[[-111.889  -38.421  -15.571 -130.580 -121.092  -92.177 -102.182  -18.385
   -47.156 -156.386]
 [ -88.044 -122.033  -98.408 -140.276  139.838  203.679  206.417 -116.311
   112.994    4.980]
 [ -85.210  -98.838  -85.120 -128.500  115.911  167.078  166.761  -94.051
   103.836  -25.374]
 [ -36.481 -110.323 -133.835  -16.559   43.373   13.160   35.274 -127.127
   -53.815   48.050]
 [ -36.568  -77.225  -94.061   -0.437 -114.683 -161.805 -146.394  -86.543
  -163.532  -17.671]
 [ -62.823 -119.542 -103.498 -131.996  154.317  227.257  227.207 -115.960
   134.314    8.694]
 [ -99.687  -38.680  -13.591  -96.605 -153.754 -145.815 -158.252  -23.576
   -92.994 -142.137]] ⇒ -156.386

[[   1.36  222.32   39.24   65.38 -157.54  -74.88]
 [  20.91  233.21  150.81   34.79 -188.97  -76.99]
 [  21.91 -104.57   -7.63    0.39   35.66   12.49]
 [ -71.22 -253.22 -138.15 -109.02  141.38   41.59]
 [   4.36  102.02   85.44  -23.17  -96.11  -41.77]] ⇒ -74.88

[[-0.041  0.013 -0.075 -0.154 -0.006 -0.021 -0.053  0.021  0.016 -0.060
  -0.170 -0.041]
 [-0.024  0.015 -0.053  0.001  0.004 -0.008  0.011 -0.017 -0.027 -0.022
  -0.011  0.006]
 [-0.019 -0.029 -0.077  0.062 -0.047  0.018 -0.041 -0.038  0.049 -0.093
   0.201 -0.079]
 [-0.090 -0.045 -0.009  0.020 -0.008 -0.053 -0.022  0.030  0.008 -0.025
   0.125 -0.035]
 [-0.011  0.003 -0.057  0.176 -0.058  0.069 -0.025 -0.090  0.031 -0.058
   0.134  0.032]
 [-0.034 -0.039 -0.081 -0.020 -0.036 -0.022  0.015 -0.004  0.021 -0.091
   0.028 -0.013]
 [ 0.032 -0.024 -0.086 -0.242 -0.063 -0.023 -0.178 -0.106 -0.012 -0.088
  -0.051  0.012]
 [-0.046  0.069  0.058  0.241  0.040 -0.004  0.040 -0.057 -0.100  0.083
   0.013  0.014]] ⇒ -0.041

[[ -13.081    0.153  -32.038  -47.822   -2.995  -86.223   -4.615   43.950
    -5.606   30.566]
 [ -47.471  -59.566  -21.843   -7.941  -63.366  -25.078  -76.596  -50.726
    59.179  -54.311]
 [ -10.722  -68.617  -37.778   12.552   -1.594    9.204 -100.861  -50.370
  -100.181  144.853]
 [ -56.757   25.833  -66.414  -90.605   19.765   22.302 -110.403   27.497
    85.921 -183.457]
 [ -11.076 -118.828   11.618   29.299   49.330   45.948 -104.140   35.416
   -76.931   93.057]
 [ -20.801   -3.063  -15.226   -4.154   -8.861   -2.529   -0.183  -49.640
    -9.170  -20.184]
 [ -73.166  -53.429  -20.403    6.248  -25.521    2.355 -135.717  -81.844
   148.822 -119.514]
 [ -65.691    3.494  -25.409  -43.671  -33.206  -17.604 -127.611   -1.829
   175.894 -147.090]
 [ -24.834   15.945  -22.543  -27.980   13.280  -37.195   -1.579  -43.290
   -54.849  -28.036]
 [   6.870   23.300  -97.787 -132.702  -30.321  -70.088  -54.330   69.381
    87.684 -114.868]
 [  -4.973  -50.361  -28.265  -11.902  -48.556  -82.950  197.669  -68.363
  -157.451  -35.920]
 [ -24.571  -66.779   -7.684  -44.974  -56.235  -18.685  -46.728  -42.751
    17.738  -23.159]] ⇒ 30.566

[[ -6.9  -2.4  -7.8 -15.1 -12.8 -10.8 -10.7  -7.9 -10.8  -3.8]
 [-14.1  19.7 -13.3   0.6  -7.3 -12.3 -14.7  -5.1 -24.1  -7.5]
 [ -4.9  -8.7  -8.8  -8.0  -6.9  -9.8  -8.4  -5.0   2.0 -14.4]
 [ -0.6 -19.6  -3.0 -13.5 -10.3  -5.5  -3.4  -5.1  12.8 -10.8]
 [-11.7  -3.2  -7.8 -10.0  -9.2  -3.8 -10.6  -5.3 -12.4  -0.7]] ⇒ -3.8

[[ 12.163  -1.260  12.893   7.055   4.176   0.304  -2.824  -1.082   5.030]
 [  3.201   5.288   8.501   3.343  -0.682   6.588   1.801  -2.708  -3.904]
 [ 10.110   5.861  -0.051  20.462   3.882   1.617   5.304  -3.243   5.037]
 [  1.729   5.952  -0.188  10.768  -6.086 -10.323  -4.439  -3.717   1.536]
 [  5.283   4.255  -5.055   5.160   9.784  -1.776   9.064   2.199   7.430]
 [-17.155   1.320   7.574 -12.341  -3.202  13.380  -1.171  -6.087
    4.839]] ⇒ 5.030
